A small network was shown many inputs. Here are its activations along a few directions, one row for each input.
In each table, some parts of the input vary, and every possible input appears once, in random order.
A made-up example of a description, with smaller parts first: one of 3 separate values, together with either a single point or one of 11 places along a line or (one of 4 places along a line, together with one of 8 places around a ring).
Shared parts are said once, and a part with two or three values counts as separate values.

Other details of the inputs shift rows strongly along two fixed directions, in all tables alike. That doesn't count.

Rows:
r1: [ 27  -7  18 -16 -26 -17  10 -13  -4   5  33 -12   2  23]
r2: [-25  70  11  83  19  31 -37 -16 -71  37   7  13  57 -38]
r3: [ -6 -48 -14 -39  28  -5 -11 -17  39 -29 -39  28 -21  15]
r4: [  3  34 -34  76 -11  55 -32  38 -54  41 -43  23  14 -24]
r5: [-55  26 -14  39  29  12 -25  36 -41  15 -42  36  49 -38]
r6: [  2 -41   1 -39   3 -24  23  11  76 -35  -3 -13 -62  22]
r7: [ 39  10  32  -7 -30 -16  27 -18  -3   3  69 -33   1  15]
r8: [-22 -14 -17   9   9 -10 -17  12   9  15 -30  19 -16  15]
r9: [ 29  69  33  36 -43   9  -5 -32 -63  59  79 -49  60   6]
r10: [-43 -37 -10  24  47   1 -52  67  -5  -6 -92  91  34  -6]
r11: [ 29 -45  19 -69   8 -21  35 -26  78 -66  20 -20 -71  18]
r12: [-30 -36 -20 -24  26 -14  15  26  31 -37 -42  24  -3 -15]
r13: [-45 -13 -22  27  51  13 -57  14 -30   6 -80  76  21  -9]
r14: [-31   3 -14 -14  14   1 -15  15 -14  11 -31  13  26  -8]
r15: [-15 -30  -4 -23  31  -1 -23  -2  20 -26 -47  35 -21   6]
r16: [ 57   9  -4   4 -23  46  13 -23 -16 -18  13 -19 -29 -17]
r17: [-34   2 -11  36  17   2 -16  25  14   6 -33  19   3 -10]
r18: [ 13  66  25  -4 -38  -4  27 -32 -48  34  84 -67  13  -6]
r19: [ 36   8  26   2 -32 -13  34 -21   9  -8  62 -38  10   6]
r20: [ 33  32  34   2 -40  -9  10 -22 -25  22  63 -40  17  16]
r21: [-13 -10   6  23  11  -1 -17  28   0  -6 -28  34  32  -8]
r22: [-44  26 -21  52  19  15 -50  22 -31  51 -45  27  39  -4]
r23: [  4   6   1  14 -12 -11  25 -11  29  -1  30 -33 -18   4]
r24: [ 38   4  19 -18 -37 -13  17 -31  -3  15  57 -36  16  24]
r25: [ -7 -40  -8 -39  28  -3 -15 -11  42 -30 -42  22 -19  12]
r26: [ 27 -51   7 -53   7 -20  41 -33  79 -70  13 -17 -56  11]
r27: [  8  85  21  54 -38   7  -2 -32 -57  69  77 -62  17   2]
r28: [-50 -35 -26 -14  47  -9 -16  50   3 -17 -71  61   6 -15]
r29: [-24 -36 -17  -2  25 -14  -7  28  39 -11 -39  29 -30  11]
r30: [ 13 -43  10 -87  -3 -33  54   3  71 -59  21 -30 -59  11]
r31: [ 16 -55  -7 -97 -12 -33  50 -17  68 -44  14 -31 -46  24]
r32: [-36  19  -7  50  47  19 -48   8 -48  18 -39  54  32 -22]
r33: [ 18   0 -28  -2 -14  38  10  30 -26 -10 -28   4  -5 -29]
r34: [ 10  72   9  47 -37   7   1 -42 -48  71  76 -60  27   7]
r35: [ 66  -6   2   5 -46  33  19  10 -14  -6  12 -14  -7  -3]
r36: [  9   8   6 -38 -21 -18  34 -21  -6   1  44 -36 -13   5]
Description of these inputs: one of 4 separate values, together with either a single point or (one of 2 separate values, together with one of 4 places along a line).
Changing only the choice among 4 separate values turns r31 into r34. The same change can be made to r36. Which row results?
Answer: r8
Change only the choice among 4 separate values in r15. List by row number the other rows that result.
Answer: r18, r20, r27
List by row number the other rows that have the choice among 4 separate values in common with r2.
Answer: r3, r11, r13, r15, r16, r25, r26, r32
Change only the place on the line of 4 in r9. List by row number the other rows that result.
Answer: r10, r20, r21
